A small network was shown many inputs. Here are its activations along a few directions, one row for each input.
Each table varies a few parts of the input and shows all the possible inputs, shuffled.
Descriptions start from the smaller parts, as in this example, which fits no table here: one of 6 places along a line, together with either a single point or one of 9 places along a line or (one of 3 separate values, together with one of 8 places around a ring).
Shared parts are said once, and a part with two or three values counts as separate values.

Table:
r1: [-26 -23  18  -9  -7  22 -14 -17 -53  22 -16 -42  -4]
r2: [  5  27  16 -25 -22  -1  11   1  64 -16 -11   4   8]
r3: [ 44  33 -11  27 -16 -34  15 -24  36 -22   0  53 -11]
r4: [ 15 -10 -23  64  45  44 -56  65  37  18  60  14  36]
r5: [-23  18  -7   3 -65  28   5  22  26   0  -5 -13   2]
r6: [-23 -46 -21  43  89  17 -44  47 -32  32  44 -13  18]
r7: [ 53  32   0 -29 -13 -11  15 -13  29 -25  -3  29  -6]
r8: [ 10 -11 -11  13  24 -55  27 -41 -34 -15 -16  28 -25]
r9: [-55 -15  -2 -10 -28   0  18   1 -43  14  -7 -38  -6]
r10: [  6  13  14  -1 -49  53 -32   2  19   2 -10  -8  19]
r11: [ 19  -6   7 -39  28 -35  30 -28 -41 -11 -19   7 -18]
r12: [-25 -11  20 -37  15 -28  24 -15  -9   0 -17 -20 -14]
Changing only one part turns r8 into r3. The same change can be made to r11. Which row results?
> r7
What is each input in this table made of?
> one of 2 separate values, together with either a single point or one of 5 places along a line

Table:
r13: [  3   9 -29  71 -21  21 -14  17  21   6  21  20   9]
r14: [ 32  -4 -30  28  51 -27 -12  10 -32  -7  18  23   8]
r15: [ 26  11 -34  43  -4  24 -19  41  36  -4  24  26  29]
r16: [-46 -10   5  38 -48  23 -18  28   4  15  -6 -14  12]
r17: [ -5 -18 -22  49  30 -28   4 -27 -42   2  35  22  -8]
r18: [ 39 -24  -6  -7  74   3 -12  12 -11   1   5   1  11]
r19: [-46 -37   2  24   6 -18   4  -5 -55  -3 -10 -14 -15]
r20: [   6   40   10 -101  -47  -64   99  -27    1  -34  -35    1  -37]
r21: [ 38  55  27 -30 -26 -74  41 -75  74 -48 -52  54 -30]
r22: [ -4   0  34 -12   3  40 -36  37  33  11  29 -33  23]
r23: [-49  -6  -2  -5 -20  50 -22  36  13  36  -9 -21   9]
r24: [  31   38   21  -55 -104   -2   30  -82  -40  -25  -65    3  -32]
r25: [ 25  -4   1  -5  20  45 -28  42  49  -1  36  11  25]
r26: [-40 -24   1  -8  30   6  -2   3 -38  26  -9 -46 -19]
r27: [-11 -26  23 -30  56   1 -14 -10 -15  27  16 -33  13]
What is each input in this table made of?
> either one of 3 separate values or (one of 2 separate values, together with one of 6 places around a ring)
What sort of input is r24?
> one of 3 separate values
Which other rows does r22 become when the place on the ring of 6 takes its other values? List them by row number.
> r13, r15, r16, r23, r25

Table:
r28: [-25 -53   1   3  55 -68  43 -37 -82   3  -4   7 -19]
r29: [-47 -34 -34  53  54  37 -47  79  -1  33  41 -24  13]
r30: [ 20  37 -23  45 -10  16 -21  40 100 -14  35  33  29]
r31: [ 11  47  14 -68 -60  14  25   3  38  -9 -16 -24 -10]
r32: [-55 -21  17 -40  -8  34   2  30 -30  27  -3 -57  14]
r33: [-49 -37  23 -44  19 -13  10 -28 -63  10 -43 -43 -23]
r34: [ 86  26 -19  10  43   9 -32  19  51 -21  16  54   1]
r35: [ 23  31   0  31 -96  23   0 -20  36 -14  -7  25   4]
r36: [-35 -15  -2  49 -36  35 -27  -2 -50  30   9 -25  14]
r37: [ 36  27   5 -21 -14 -87  68 -62   0 -36 -14  54 -23]
r38: [ 23 -34  -7  40 100  22 -50  32 -29  29  44  -3  23]
r39: [ 12  25  26 -58 -46 -22  29 -56  28 -38 -58   4 -21]
Changing only one part turns r28 into r37. The same change can be made to r33. Which row results?
> r39
What is each input in this table made of?
> one of 2 separate values, together with one of 6 places along a line
